cols: C K H M P Y
[-2.48, +1.65, -0.93, -1.17, -8.83, +2.55] -> k_463
[+1.09, -1.80, +2.06, +0.30, -3.75, +0.74] -> k_544
[+3.21, +2.51, +4.93, +2.51, +3.21, +4.43] -> k_219
[+0.66, -0.46, -0.57, +1.23, -0.57, -0.09] -> k_177
[-0.81, -0.23, +2.06, -0.29, -2.17, +1.04] -> k_610
[-0.02, +1.10, +2.18, -0.58, -0.94, +1.34] -> k_432
[+2.51, +1.50, +3.01, -0.24, -1.47, +2.17] -> k_687
[-1.10, +2.52, -1.17, -0.66, -7.96, +1.72] -> k_208
down: [-2.48, +1.09, +3.21, +0.66, -0.81, -0.02, +2.51] : C
count k_219: [+2.51] : 2
down: [-0.58, -0.24, -0.66] : M
count k_177: [-0.57] : 2
where: [+1.10] : k_432, 2
where: [+2.52] : k_208, 2

cols: D L U Q F W J R Z
[-2.06, +4.42, -2.04, -5.80, -1.06, +1.69, +1.64, -0.14, -5.80]  k_741
[+3.74, +1.05, -2.13, -1.02, -4.35, -3.32, +0.82, +7.72, -0.18]  k_250
[-1.80, -2.38, -1.06, +3.29, -1.06, -1.06, -3.84, +1.63, -5.90]  k_236
[+1.90, +2.15, +0.19, +1.89, -2.04, +0.50, -1.50, +0.47, +0.49]  k_883
[-0.46, -1.69, +0.16, -3.51, +1.65, -0.51, +0.86, -2.80, +1.80]  k_547
[-0.57, -2.47, +0.07, -4.58, +0.07, -0.72, +1.43, -3.45, +0.07]  k_487
[-0.65, -2.52, +0.06, -4.65, +2.49, -0.74, +1.50, -3.52, +2.58]  k_662
[-1.01, +0.70, +0.37, +4.36, -0.89, +0.82, -1.31, +0.62, -2.58]  k_92
down: [+1.63, +0.47, -2.80, -3.45] : R
where: [-3.32] : k_250, 6
count k_741: [+1.64] : 1
down: [+1.80, +0.07, +2.58, -2.58] : Z
dup k_236:  : [-1.06]
count k_487: [+0.07] : 3

cols: X B S T V N A G E
[-0.28, +1.51, +0.10, +1.40, +0.15, +0.27, +0.12, +1.04, -0.06] -> k_820
[-0.35, +0.88, -0.24, -1.00, +0.82, -0.05, +1.62, +1.27, -0.07] -> k_82
[+1.15, -1.12, -0.23, +1.15, +1.15, -0.90, +1.15, -0.23, -0.23] -> k_932
[+0.32, +1.80, +0.61, +6.82, -0.46, +1.79, -1.91, -0.54, +0.05] -> k_528
down: [-1.00, +1.15] : T
q: [-0.28, +1.51, +0.10, +1.40, +0.15, +0.27, +0.12, +1.04, -0.06] : k_820
q: [-0.35, +0.88, -0.24, -1.00, +0.82, -0.05, +1.62, +1.27, -0.07] : k_82
count k_82: [+1.62] : 1

cols: nuves sim beku liko
[+5.50, -5.59, -6.68, +4.62] = k_601
[-1.87, -3.08, +5.34, +3.54] = k_255
[-3.58, +7.81, -3.59, -5.90] = k_272
[-4.93, -1.22, -0.19, -1.22] = k_434
[-4.29, +2.31, +4.82, -3.82] = k_234
[+5.20, -3.31, -2.82, +1.55] = k_833
where: [-3.59] : k_272, 3
down: [-3.59, -0.19, +4.82, -2.82] : beku
dup k_434:  : [-1.22]
count k_234: [+4.82] : 1

cols: gupad zogot gan mik vivul Seli deve
[-4.20, -3.53, -3.78, -9.05, -1.48, +4.57, -2.30] : k_657
[+2.03, +7.55, +9.22, +2.30, +5.76, +2.31, +0.11] : k_326
[+4.75, +3.40, +4.65, +2.62, +1.28, +0.04, -1.26] : k_350
where: [+2.31] : k_326, 6
where: [+4.75] : k_350, 1

cols: Bis Rutin sefeb pez Dilaf Zosan Tuv
[+6.14, -2.32, -1.42, -6.36, -0.14, +2.72, -3.44]  k_484
[+5.42, -2.32, -7.34, +1.81, +3.17, -0.46, -1.03]  k_209
[-0.04, -2.32, +0.15, -0.45, -0.45, -0.04, -0.04]  k_545
count k_545: [-0.45] : 2
down: [-0.46, -0.04] : Zosan
q: [+6.14, -2.32, -1.42, -6.36, -0.14, +2.72, -3.44] : k_484
down: [+6.14, +5.42] : Bis
count k_545: [-0.44] : 0

cols: Fov bak koro rozu lud lur
[-2.37, +0.00, -1.25, -3.13, -7.40, -2.43] = k_167
[-6.72, -1.21, +0.00, -0.85, -0.23, -5.58] = k_419
[+0.00, -3.14, -0.56, -3.02, -7.47, +1.10] = k_529
[-2.10, -1.35, +0.00, -2.01, +0.88, -5.27] = k_330
[-3.32, +8.36, -1.51, -5.25, -4.60, +1.17] = k_638
[-6.71, -4.71, -4.71, -6.71, -6.71, -1.86] = k_916
[+0.00, -4.87, -1.34, -3.14, -8.12, -1.76] = k_644
[-4.65, +0.00, +0.00, +0.00, -4.65, +0.00] = k_375
[-8.33, +3.75, +0.00, +0.00, -5.12, -0.49] = k_95
[-3.32, +8.99, -1.51, -5.25, -4.60, +1.17] = k_912
where: [+8.99] : k_912, 2
count k_375: [+0.00] : 4
where: [-6.72] : k_419, 1
down: [+8.36, -4.71, -4.87, +0.00, +3.75] : bak
count k_916: [-6.71] : 3

cols: Kame Zeva ges nim tik duti tofoz pog zeli buloz
[-4.77, +5.13, +6.20, -2.73, -7.35, -6.16, +4.62, -3.42, -2.45, -7.19] -> k_497
[-5.03, -2.87, -7.21, +7.52, +6.59, -4.84, +3.32, -4.06, -0.42, +3.56] -> k_919
[-8.28, -2.00, +8.37, -7.09, -8.28, +6.72, +2.84, -7.28, +4.49, +6.56] -> k_136
[+5.40, +3.61, +0.32, +6.16, -0.86, +2.75, +3.52, -0.25, -4.37, +0.31] -> k_789
[-6.20, -1.98, -7.53, -3.54, -2.59, -6.10, -0.48, +3.72, +3.99, +4.81] -> k_86
[+3.66, -8.12, +5.52, -0.19, -2.34, -0.72, -0.41, +7.18, -1.70, +2.73] -> k_360
[-2.92, +6.72, -0.99, +0.33, +6.38, +3.79, +8.08, +2.65, +3.73, -3.89] -> k_31
[-5.51, +2.86, -8.35, -7.09, +8.42, +5.13, -1.92, -3.30, +1.33, -1.29] -> k_411
[-2.70, +6.57, +7.82, -5.76, -2.37, +3.35, -6.33, +1.30, +3.89, -7.97] -> k_270
[+0.81, -4.50, -2.49, -3.26, -5.63, -1.33, +2.74, -7.84, -4.62, -5.96] -> k_392
[-0.63, -2.75, -6.33, +5.29, -7.98, +1.89, +0.11, -2.11, -7.98, -8.33] -> k_194
[-5.63, +6.75, -7.40, -4.12, +3.99, +5.19, +3.44, -8.23, -4.33, +6.18] -> k_575
down: [+0.31, +4.81, +2.73, -3.89, -1.29] : buloz
count k_136: [+6.56] : 1
down: [-7.21, +8.37, +0.32, -7.53] : ges

cols: Fid zavis pegog Tavu feso dapen
[+3.63, +3.69, -8.92, +0.26, +0.26, -0.45] -> k_965
[+3.76, +0.24, -6.40, +0.82, -0.32, +1.88] -> k_879
[+3.35, +0.42, +0.42, +0.81, +0.42, +0.42] -> k_780
[-3.56, +1.33, -1.48, -1.48, -3.56, -1.38] -> k_556
[+0.41, +1.33, -1.48, +0.03, +0.42, -2.26] -> k_753
[-3.98, -4.01, +1.75, -1.57, +0.32, -4.13] -> k_473
[+3.76, +0.24, -0.46, -0.46, -0.46, +1.88] -> k_825
dup k_825:  : [-0.46]
count k_556: [-1.48] : 2
down: [-1.38, -2.26, -4.13] : dapen
where: [-1.57] : k_473, 4
count k_965: [+0.26] : 2
count k_780: [+0.43] : 0
where: [+1.75] : k_473, 3

cols: pileb Rav lop ponom Rol Kulu vop
[+2.75, +4.70, +7.14, +3.85, +2.77, +3.72, -2.74]  k_714
[-0.44, -3.09, +3.81, +0.06, -2.18, -0.81, +4.66]  k_172
[+1.13, -2.54, -3.19, -0.57, +1.67, +1.12, +7.00]  k_271
[+1.14, -5.77, -1.99, -0.73, +3.63, +1.25, +5.60]  k_933
[-6.58, -6.00, -3.08, -5.55, -5.55, -3.08, -5.55]  k_107
[-5.36, -2.54, -4.96, -6.76, -7.37, -4.61, -2.64]  k_563
q: [+1.13, -2.54, -3.19, -0.57, +1.67, +1.12, +7.00] : k_271
where: [-0.73] : k_933, 4
q: [-0.44, -3.09, +3.81, +0.06, -2.18, -0.81, +4.66] : k_172
down: [+1.13, +1.14, -6.58, -5.36] : pileb
down: [-3.09, -2.54, -5.77, -6.00, -2.54] : Rav

cols: tukag Zusid Dema vor zemek
[-4.28, +5.75, -1.14, -5.52, -4.41] : k_757
[-6.03, +4.41, -6.14, -4.80, +5.97] : k_254
[-6.73, +5.99, -5.20, -5.97, -1.76] : k_313
[-3.94, +4.57, -2.92, -5.91, -4.33] : k_772
[-6.02, +5.74, -0.84, -5.69, -5.73] : k_139
[-4.73, +4.56, -1.74, -5.15, -3.71] : k_787
[+1.02, +4.46, +0.85, +2.17, +4.06] : k_267
[-4.51, +4.96, -5.84, -5.67, +5.22] : k_264
where: [+5.22] : k_264, 5
where: [+4.56] : k_787, 2

cols: riru fovem Zub sape difug soke baze Gak
[+2.62, +0.93, +2.24, -2.70, -7.08, -3.21, +2.35, -2.77]  k_47
[+2.77, +0.57, +2.24, -2.52, +2.25, -5.84, +0.55, -2.77]  k_429
[+2.77, +0.80, +2.24, -2.52, -7.64, -5.53, +0.55, -2.77]  k_43
[+2.24, +2.24, +2.24, +2.24, -7.08, -2.61, -7.08, -2.77]  k_347
[+3.56, +0.91, -0.11, +0.75, +0.28, +0.18, +0.55, -2.77]  k_615
[+2.77, +0.56, +2.24, -2.52, -7.56, -5.77, +0.55, -2.77]  k_202
[+2.77, +1.39, +2.24, -2.53, -7.08, -3.21, +3.33, -2.77]  k_845
[+4.62, +0.91, +0.63, +0.33, -0.38, +1.17, +0.10, -2.77]  k_690
where: [+4.62] : k_690, 1
count k_347: [+2.24] : 4

cols: fum topa sef kogo rud fiv
[-0.85, +0.70, +0.50, +2.22, -0.55, -0.82]  k_539
[+1.86, +1.67, +4.43, +3.92, -7.65, -4.78]  k_980
[+1.86, +1.67, +4.43, +2.15, -7.65, -4.78]  k_205
down: [+3.92, +2.15] : kogo
where: [+3.92] : k_980, 4

cols: tet rilel Logaf maz migok Fenu
[+5.86, -1.91, +2.46, +0.47, -3.58, -1.07] -> k_291
[+7.44, -1.47, -3.05, -3.05, -3.05, +1.88] -> k_764
[+0.16, +5.65, +5.51, -1.24, -5.62, -5.95] -> k_89
[+0.16, +0.16, +0.16, -1.20, -1.19, -1.19] -> k_930
[-1.08, -1.08, -0.53, -0.53, -5.11, -1.18] -> k_87
[-2.54, -1.34, -5.07, -0.16, -4.95, -4.72] -> k_71
[-1.92, +5.94, +5.94, +0.87, +5.94, +5.94] -> k_652
count k_652: [-1.92] : 1
count k_87: [-1.08] : 2
dup k_764:  : [-3.05]
where: [-1.34] : k_71, 2
count k_930: [-1.19] : 2
where: [+0.87] : k_652, 4
count k_652: [+5.93] : 0

cols: Kal dib nafo Zedim situ Ref
[+7.22, +1.82, -2.77, -1.05, +0.93, -3.31]  k_349
[+1.39, +2.82, +3.51, +1.39, -2.82, +2.67]  k_206
[+4.76, +0.60, +4.40, -2.46, +6.12, -4.22]  k_281
[+6.82, +4.70, -1.11, +0.54, -5.00, +0.52]  k_373
[-0.11, -0.85, +5.71, -3.17, -3.95, +7.76]  k_159
[+2.15, +1.66, +4.71, -1.82, +6.06, -5.84]  k_193
down: [-4.22, +0.52, +7.76] : Ref
dup k_206:  : [+1.39]
down: [-2.46, +0.54, -3.17] : Zedim

cols: pid nasi Kupav suga dera
[+3.05, +0.31, +5.94, +1.97, -0.78] -> k_227
[+2.81, +1.18, +5.39, +2.08, +0.43] -> k_158
[-1.11, -2.33, -1.10, -2.33, -1.10] -> k_844
[+5.08, +0.47, -3.24, -2.03, -3.03] -> k_977
[+5.87, +2.01, -3.37, -1.51, -1.38] -> k_130
[+2.11, +2.11, +0.21, -0.54, +2.11] -> k_676
count k_844: [-1.10] : 2
down: [+2.01, +2.11] : nasi
dup k_676:  : [+2.11]

cols: Fano fegiz kob fuf pirim butu zugim
[+8.56, +5.02, +5.02, +6.44, +6.20, +8.56, +8.56]  k_478
[+4.31, +3.70, +4.06, +4.63, -1.15, -0.41, +2.68]  k_37
[+4.36, +1.14, +2.05, +3.45, +2.05, +8.55, +1.29]  k_306
[+4.36, +1.14, +2.55, -0.95, +2.05, +2.85, +1.29]  k_415
down: [+1.29, +1.29] : zugim
count k_306: [+2.06] : 0
down: [+8.56, +4.31, +4.36] : Fano
count k_478: [+8.57] : 0
down: [+6.20, -1.15, +2.05] : pirim
down: [+8.56, +4.31] : Fano

cols: Pekes lamit gebuf reb sona zutos rafe dudi Bufe bom
[-1.93, -0.64, -0.92, -6.16, +7.53, -0.86, -0.99, -1.42, +0.92, +1.35] -> k_256
[+2.56, -0.50, +2.56, -4.85, +2.70, -4.85, -4.85, -4.85, +2.56, +4.16] -> k_471
[+4.00, -2.57, -2.22, +1.20, -0.42, -2.18, -2.61, +4.04, -3.15, -0.43] -> k_635
[-0.80, +4.82, -3.92, +0.22, +1.05, -3.75, -0.32, -1.38, +5.28, -0.13] -> k_570
[+7.52, -2.96, -2.08, +7.52, +7.52, -2.08, +7.52, +7.52, -2.08, +8.19] -> k_345
[+2.57, -1.25, +6.48, -1.86, +0.73, +1.73, +4.01, +1.41, -2.09, +1.73] -> k_791
count k_345: [+7.52] : 5
count k_791: [+1.73] : 2
where: [-1.86] : k_791, 4
count k_345: [-2.08] : 3
q: [+7.52, -2.96, -2.08, +7.52, +7.52, -2.08, +7.52, +7.52, -2.08, +8.19] : k_345
count k_345: [-2.96] : 1
count k_471: [+2.56] : 3

cols: Dem bato Lofi Bop Fik dero nuza
[+2.28, -3.77, +6.50, +2.91, -2.79, +3.34, +1.02] : k_645
[+2.28, -3.77, +1.35, +2.91, +2.91, -2.39, +1.35] : k_688
[-9.07, +1.40, +1.07, +2.00, -3.70, +1.73, +2.00] : k_689
[+6.49, +0.26, +1.37, +6.49, +2.75, +2.75, +0.50] : k_870
count k_870: [+6.49] : 2
count k_688: [+1.35] : 2
where: [+0.50] : k_870, 7
down: [-3.77, -3.77, +1.40] : bato
dup k_689:  : [+2.00]

cols: femo det Rabiz napat rurif baf valek
[-3.52, +1.60, -3.52, -3.52, +2.33, -3.52, -5.04] -> k_302
[-3.66, +1.57, +1.04, +4.37, +1.58, +0.34, -6.86] -> k_729
[+4.98, +0.00, +1.22, +7.03, +4.98, +4.98, +1.74] -> k_801
dup k_302:  : [-3.52]
down: [+1.57, +0.00] : det
where: [+1.58] : k_729, 5
dup k_801:  : [+4.98]
q: [-3.66, +1.57, +1.04, +4.37, +1.58, +0.34, -6.86] : k_729
q: [-3.52, +1.60, -3.52, -3.52, +2.33, -3.52, -5.04] : k_302

cols: tera Roso sira fazi rabe nuzi Saz Rel
[+5.99, -1.81, +4.18, +6.79, -0.03, +5.42, +7.20, -3.06] : k_447
[+0.55, +0.92, -1.18, -4.60, +2.85, -2.31, -3.59, +6.20] : k_750
[-0.85, -2.78, +1.46, +6.01, +4.85, +4.91, +2.55, -3.62] : k_44
[-3.35, +1.43, +2.28, -2.04, +4.39, -1.19, -3.58, +1.80] : k_166
[+0.63, +0.86, -1.08, -4.54, +2.80, -2.29, -3.54, +6.12] : k_663
[+2.16, -0.77, +1.56, +1.00, +1.00, -5.14, +1.00, +4.61] : k_420
[-3.35, +1.43, +2.28, +0.07, +4.39, -1.19, -3.58, +1.80] : k_138
down: [-1.19, -2.29] : nuzi
where: [+0.63] : k_663, 1
count k_420: [+1.00] : 3

cols: Tove Dufo gatim migu Vobit
[-2.32, +8.38, -5.26, +0.22, +0.29] = k_818
[-3.07, +6.04, -0.42, +1.90, +7.50] = k_636
[-4.98, -1.34, +5.21, -4.98, +2.65] = k_237
count k_237: [+2.65] : 1
dup k_237:  : [-4.98]

cols: pegap Tafop Tuke Nesu tesa
[+4.23, -1.92, +0.50, +1.29, +1.76]  k_48
[+1.81, -1.68, +0.46, -0.17, +0.45]  k_32
[+2.85, +3.70, +0.98, +3.70, -0.31]  k_453
[+2.94, +2.94, -0.92, +2.94, +2.94]  k_226
[-1.93, +0.66, +2.16, +4.47, +2.95]  k_314
dup k_453:  : [+3.70]
count k_226: [+2.94] : 4
down: [+2.94, +4.47] : Nesu
where: [-1.92] : k_48, 2
down: [+4.23, +1.81, +2.85, +2.94] : pegap
where: [+0.46] : k_32, 3

cols: viri kadar Vato vuge lati Lako ridit rugob
[-7.18, -3.33, +0.96, -0.98, -0.98, -4.08, -0.98, +5.57]  k_721
[-2.56, +0.60, +0.97, -1.70, +2.77, -0.27, +5.66, +2.77]  k_257
[-0.37, -2.07, -3.44, -1.69, -7.09, -3.01, -6.61, +3.16]  k_152
[-0.37, -2.07, -3.44, -0.26, -7.09, -3.01, -6.61, -0.36]  k_614
[+4.08, +4.79, -6.80, +0.66, -3.58, +7.29, -0.17, -0.26]  k_813
[-2.04, +1.41, +6.57, +5.36, +0.97, -5.65, -1.11, +5.70]  k_579
[+3.60, -4.57, +4.37, -2.76, -4.57, -0.58, -5.23, -5.02]  k_480
[-1.71, -4.28, -3.38, +6.32, +6.32, -4.68, +2.31, +6.32]  k_603
count k_257: [-0.27] : 1
dup k_603:  : [+6.32]
down: [-6.61, -0.17, -1.11] : ridit
where: [-2.56] : k_257, 1
dup k_721:  : [-0.98]
dup k_480:  : [-4.57]
where: [-0.27] : k_257, 6

cols: dese dit vigek zuged fud Loz Fasi nagod
[-5.26, -0.54, +0.23, -5.58, -0.53, +1.03, +5.97, -1.20]  k_93
[-4.98, +3.08, -2.08, -2.54, +4.21, -0.01, +6.34, +6.71]  k_105
[-5.26, -0.54, +0.23, -2.02, -2.02, +1.03, +5.97, +2.31]  k_66
[-0.54, -0.54, +0.23, -5.58, +5.26, +1.03, +5.97, +2.31]  k_857
down: [+1.03, +1.03] : Loz
dup k_66:  : [-2.02]
count k_857: [-0.53] : 0

cols: gel kom zin lumo
[-7.77, -7.77, -3.72, -7.77] : k_554
[+4.81, -1.87, -1.87, +4.52] : k_976
[-3.73, -3.73, -3.73, +0.66] : k_958
[-2.38, +4.82, +4.95, -4.11] : k_537
dup k_976:  : [-1.87]
where: [+0.66] : k_958, 4
where: [+4.82] : k_537, 2
where: [-3.72] : k_554, 3
dup k_958:  : [-3.73]
dup k_554:  : [-7.77]
count k_958: [-3.73] : 3

cols: niv miti muli Mabo
[-0.79, +7.37, -2.48, -0.79] : k_388
[+4.43, -0.65, +4.43, +4.43] : k_561
[-5.13, -1.56, +4.44, -5.12] : k_132
dup k_388:  : [-0.79]
where: [-0.65] : k_561, 2
count k_132: [-5.12] : 1
count k_561: [+4.44] : 0
q: [-5.13, -1.56, +4.44, -5.12] : k_132
down: [-2.48, +4.43] : muli

